A small network was shown many inputs. Here are its activations along a few directions, one row for each input.
In each table, some parts of the input vary, and every possible input appears once, in random order.
A made-up example of a description, with smaller parts first: one of 6 places along a line, together with either a single point or one of 11 places along a line or (one of 2 separate values, together with one of 8 places around a ring).
Shared parts are said once, and a part with two or three values counts as separate values.

Other details of the inputs vary at random and push rows far along two fixed directions, the same in every table; ignore that.
To show where, the next rows are all for the same input, with only those details redrawn:
6, -14, -84, 8, -30, 9, -59, -19, -36, -10, 29, -70, 62
0, 13, 31, -12, 17, -7, 8, 11, -1, 23, 2, -6, -48
3, 5, 1, -7, 5, -2, -12, 3, -12, 11, 10, -21, -17
16, 10, 2, -12, 0, 12, -19, -12, -12, -11, 13, -8, -5
-24, -14, -37, 11, -2, -27, -15, 21, -19, 49, 8, -71, -6
11, 11, 8, -11, 4, 6, -12, -5, -10, -1, 12, -8, -17
1, 7, 8, -7, 6, -3, -6, 5, -8, 14, 8, -18, -26
-9, 17, 60, -14, 31, -20, 31, 26, 7, 42, -7, 5, -82

Table:
row 1: -13, -25, -66, 18, -7, -3, -36, 12, -23, 16, 19, -72, 32
row 2: -14, -11, -45, 5, -6, -9, -28, 18, -19, 14, 17, -57, 13
row 3: -3, 8, 38, -10, 14, 2, 39, 4, 16, -1, -20, 50, -20
row 4: 1, -29, -90, 28, -45, -6, -40, -22, -16, -15, 13, -45, 96
row 5: 17, -4, -50, -3, -11, 29, -53, -20, -26, -43, 22, -19, 38
row 6: 12, 6, 16, -14, 14, 13, -10, 1, -3, -2, 3, -3, -24
row 7: 13, 18, 67, -11, 20, 9, 34, -6, 26, -16, -23, 78, -28
row 8: -26, -26, -48, 23, 8, -18, -16, 26, -20, 42, 8, -68, -3
row 9: 49, 23, 26, -22, -24, 67, -23, -57, 7, -103, 13, 84, 55
row 10: 19, 34, 104, -21, 23, 5, 52, -6, 34, -16, -21, 102, -52
row 11: 39, 7, -9, -13, -28, 62, -33, -52, 2, -92, 11, 57, 71
row 12: -31, -33, -92, 30, -43, -14, -32, -2, -21, 15, 10, -63, 83
row 13: -59, -36, -14, 37, 15, -71, 45, 56, 16, 101, -31, -53, -37
row 14: 20, 26, 100, -21, 27, 14, 48, -2, 39, -19, -27, 99, -47
row 15: 28, -8, -77, -1, -30, 35, -70, -41, -38, -47, 31, -37, 69
row 16: -13, 11, 65, -1, 24, -22, 51, 17, 26, 28, -27, 54, -51
row 17: 42, 15, -2, -12, -2, 50, -39, -41, -17, -71, 29, 30, 22
row 18: 0, 15, 65, -17, 19, 4, 51, 9, 28, 0, -24, 63, -35
row 19: 19, 33, 73, -29, 33, 18, 16, -1, 6, -24, 3, 61, -70
row 20: 43, 9, 33, -12, -5, 36, -2, -36, 19, -66, -3, 69, 23
row 21: -15, -19, -49, 21, -14, -17, -1, 1, 3, 8, -12, -33, 30
row 22: 60, 27, 20, -29, -25, 69, -17, -62, 4, -111, 12, 89, 65
row 23: -2, -12, -35, 3, 0, 1, -27, 2, -20, 11, 7, -42, 3
row 24: -10, 5, 25, -12, 25, -5, 6, 27, 2, 18, -1, -5, -49
row 25: 10, 15, 44, -10, 1, 23, 15, -21, 14, -34, -7, 70, -7
row 26: 40, 14, -17, -15, -26, 52, -22, -56, -6, -87, 11, 60, 70
row 27: -15, 13, 54, 0, 17, -33, 57, 20, 30, 29, -25, 26, -55
row 28: -48, -15, 12, 18, 30, -50, 31, 64, 3, 93, -5, -65, -68
row 29: -38, -13, -9, 11, -5, -36, 35, 28, 4, 51, -14, -21, -3
row 30: 0, -5, -37, 1, -10, -2, -29, -2, -22, 9, 17, -48, 13
row 31: -48, -19, 10, 19, 12, -35, 38, 36, 14, 61, -27, -11, -31
row 32: 15, 22, 72, -14, 19, 6, 45, -4, 37, -23, -25, 65, -43
row 33: -10, -10, -35, 3, -5, -10, -22, 13, -16, 28, 10, -62, 5
row 34: 17, 23, 31, -21, 13, 16, -7, -5, -4, -26, 15, 26, -29
row 35: -14, -22, -71, 24, -32, -20, -15, 2, -2, 8, -2, -58, 61
row 36: -73, -24, -8, 35, 19, -89, 63, 66, 19, 116, -35, -64, -62
row 37: -28, -24, -26, 28, -5, -39, 14, 16, 5, 42, -13, -26, 6
row 38: 5, -30, -86, 25, -44, 0, -41, -19, -12, -20, 11, -44, 98
row 39: -28, -7, 30, 12, 10, -37, 42, 35, 20, 52, -24, 2, -24
row 40: 32, 12, -8, -7, -6, 37, -36, -30, -16, -49, 31, 7, 21
Q: What is each input in this table made of?
A: one of 5 places around a ring, together with either one of 3 separate values or one of 5 places along a line
Q: The inputs of row 30 and row 33 match in every part but the place on the ring of 5. If row 4 is changed in the same way as row 30 into row 33, which row does it become?
A: row 38
Q: The inputs of row 35 and row 32 match in every part but the place on the ring of 5. If row 28 is changed in the same way as row 35 into row 32, which row does it become?
A: row 1
Q: Change only the place on the line of 5 in row 12. List by row number the other rows that result.
A: row 4, row 10, row 27, row 29
Q: List by row number the other rows that have the place on the ring of 5 in common with row 7.
A: row 3, row 5, row 8, row 13, row 21, row 23, row 31

Table:
row 41: -6, 9, 34, -19, 44, -14, 22, 30, -11, 56, -18, -3, -78
row 42: -25, 26, 33, 1, -1, -58, 72, 10, 15, 57, -28, 16, -42
row 43: 4, -19, -79, 1, -16, -23, -42, -5, -24, 29, -14, -75, 29
row 44: 10, 5, 57, 20, 19, -42, 35, 2, 23, 49, -9, -15, -74
row 45: -44, -24, -64, 8, -20, 0, -6, 40, -13, 27, 5, -69, 62
row 46: -18, -10, 46, 31, 14, -35, 58, 6, 34, 39, -22, 33, -40
row 47: 2, 0, 15, 7, -3, 47, -17, -34, -7, -63, 19, 68, 14
row 48: -31, -34, -81, 14, -10, 4, -20, 9, -33, 18, -4, -20, 57
row 49: 38, 27, 28, -45, -3, 62, -12, -11, 1, -63, 23, 21, 23
row 50: 32, 26, 29, 0, -32, 23, 10, -56, 14, -47, 10, 52, 41
row 51: -15, -18, -75, 22, -3, -12, -36, 21, -20, 2, 25, -90, 9
row 52: 12, 28, 9, -37, -11, 44, 0, -28, -22, -36, 4, 61, 35
row 53: 49, 28, 34, -12, -29, 17, -1, -56, 9, -40, 22, 23, 18
row 54: 55, 14, -8, 4, 3, 8, -8, -58, 5, -60, -6, 49, 7
row 55: -12, -38, -61, 21, -7, 6, -46, 11, -32, 47, 16, -88, 29
row 56: -21, -32, -83, 13, -26, -12, -23, -3, -15, 10, -23, -21, 61
row 57: -34, -10, -55, 13, -33, -9, -31, 0, -32, 30, 40, -72, 23
row 58: -16, 7, 46, 9, 29, -12, 10, 15, -1, 35, 10, -6, -87
row 59: 33, 12, -4, 3, -13, 8, 14, -48, 7, -54, -7, 68, 25
row 60: -8, -27, -67, 10, 3, 4, -34, 33, -17, 19, 10, -95, 26
row 61: 20, 15, 30, -22, -30, 44, -8, -36, 12, -39, -5, 52, 43
row 62: 37, 9, 45, -14, 6, 34, -40, -2, -17, -29, 33, 58, 36
row 63: -35, 30, 34, -23, 13, -35, 36, 21, -15, 50, 6, 0, -79
row 64: -14, 19, 47, -35, 8, -38, 42, 24, 8, 63, -31, -4, -63
row 65: 38, -1, 11, -14, 30, 60, -22, -9, 10, -73, 2, 41, 13
row 66: 57, 6, 9, 7, 9, 18, -2, -33, 30, -83, 0, 34, 12
row 67: -22, -7, 39, 21, 42, -5, 12, 9, 8, 20, -1, 22, -75
row 68: -20, 9, 17, 3, 45, -20, 17, 8, -5, 15, -12, 28, -80
row 69: -54, 14, 49, 5, 8, -18, 40, 24, 1, 48, 6, 16, -55
row 70: -29, 22, 44, -14, 17, -19, 39, 43, 9, 26, 12, -17, -71
row 71: -15, -20, 53, 11, 36, -18, 26, 22, 34, 52, -38, 15, -68
row 72: -23, -33, -81, 35, 9, -7, -35, 18, -15, -10, 14, -68, 20
row 73: 22, -3, 13, -13, -3, 38, -3, -8, 29, -70, -20, 53, 34
row 74: 69, 25, 22, -9, -2, 19, -9, -36, 22, -80, 12, 14, 2
row 75: -6, 1, 46, -11, 31, -29, 33, 52, 35, 42, -33, -32, -75
row 76: 38, -1, 8, -12, 14, 34, -18, -13, 29, -66, -19, 30, 11
row 77: -11, -32, -87, 16, 7, 5, -40, 0, -33, 16, -3, -41, 37
row 78: -20, 17, 45, 5, 3, -44, 72, 35, 41, 30, -19, -3, -34
row 79: 51, -1, 16, 20, 1, 18, -10, -55, 18, -51, 2, 42, 9
row 80: 34, 32, 17, -52, -7, 47, -13, -32, -25, -36, 17, 39, 16
row 81: -44, -21, -81, 21, -14, -13, -20, 0, -37, 4, 10, -21, 30
row 82: 61, 18, 39, 7, -14, -9, -28, -29, 2, -47, 34, 55, 42
row 83: -4, -30, -47, 22, -27, -34, -57, 23, -20, 34, 15, -50, 73
row 84: -5, 29, 44, -13, 4, -60, 60, 6, 11, 61, -16, -7, -64
row 85: -5, -32, -90, 18, -9, -17, -40, -8, -15, 15, -23, -47, 41
row 86: -29, -27, -55, 6, -27, 4, -29, 13, -32, 56, 25, -84, 45
row 87: -15, 20, 24, -8, 34, -29, 16, 16, -13, 35, -3, 0, -93
row 88: -48, -32, -56, 19, -29, 3, -16, 17, -28, 54, 11, -58, 64
row 89: 11, 18, 36, 2, 25, -57, 42, 4, 11, 47, -23, -8, -81
row 90: 27, 23, 34, -5, -3, 16, -44, -11, -21, -51, 50, 55, 19
row 91: 5, 3, 7, -1, 7, 41, -5, -9, 2, -79, 14, 51, 13
row 92: -17, 5, 65, -18, 2, -21, 36, 26, 21, 67, -18, -11, -57
row 93: -38, 7, 47, -16, 8, -29, 58, 57, 39, 46, -37, -6, -40
row 94: 54, 9, 28, -18, -7, 44, -36, -42, 7, -44, 1, 24, 7
row 95: -54, 14, 35, -2, 15, -26, 52, 53, 12, 33, -1, -4, -55
row 96: 56, 36, 27, -24, -22, 18, 6, -35, 20, -71, 18, 14, 22
row 97: 13, -13, 17, -1, 1, 61, -16, -25, -4, -43, 5, 69, 37
row 98: -35, -43, -69, 23, -3, 8, -14, 37, -8, 6, -3, -45, 59
row 99: -26, -50, -67, 31, -32, -1, -29, 0, -3, 18, -14, -32, 70
row 100: -17, -50, -67, 34, 3, 14, -44, 5, -21, 28, 6, -51, 42
row 101: 22, 31, 11, -37, -26, 28, 0, -37, -1, -43, -17, 60, 36
row 102: -18, -9, 36, 25, 22, -43, 68, 37, 45, 21, -26, 13, -42
row 103: 43, 27, 27, -44, -20, 38, -11, -16, 17, -61, 0, 13, 24
row 104: -58, -2, -78, 10, -30, -28, -10, 8, -41, 33, 15, -47, 32
Q: What is each input in this table made of?
A: one of 4 places along a line, together with either a single point or (one of 3 separate values, together with one of 5 places around a ring)
Q: The inputs of row 66 and row 65 match in every part but the place on the line of 4. If row 59 is changed in the same way as row 66 into row 65, which row does it become?
A: row 48
Q: The inputs of row 46 and row 47 match in every part but the place on the line of 4. If row 50 is changed in the same way as row 46 into row 47, which row does it become?
A: row 69
Q: Change only the choice among 3 separate values in row 47. List by row number the other rows that result.
A: row 81, row 91
Q: Change only the place on the ring of 5 in row 60. List by row number the other rows that result.
A: row 45, row 49, row 65, row 98
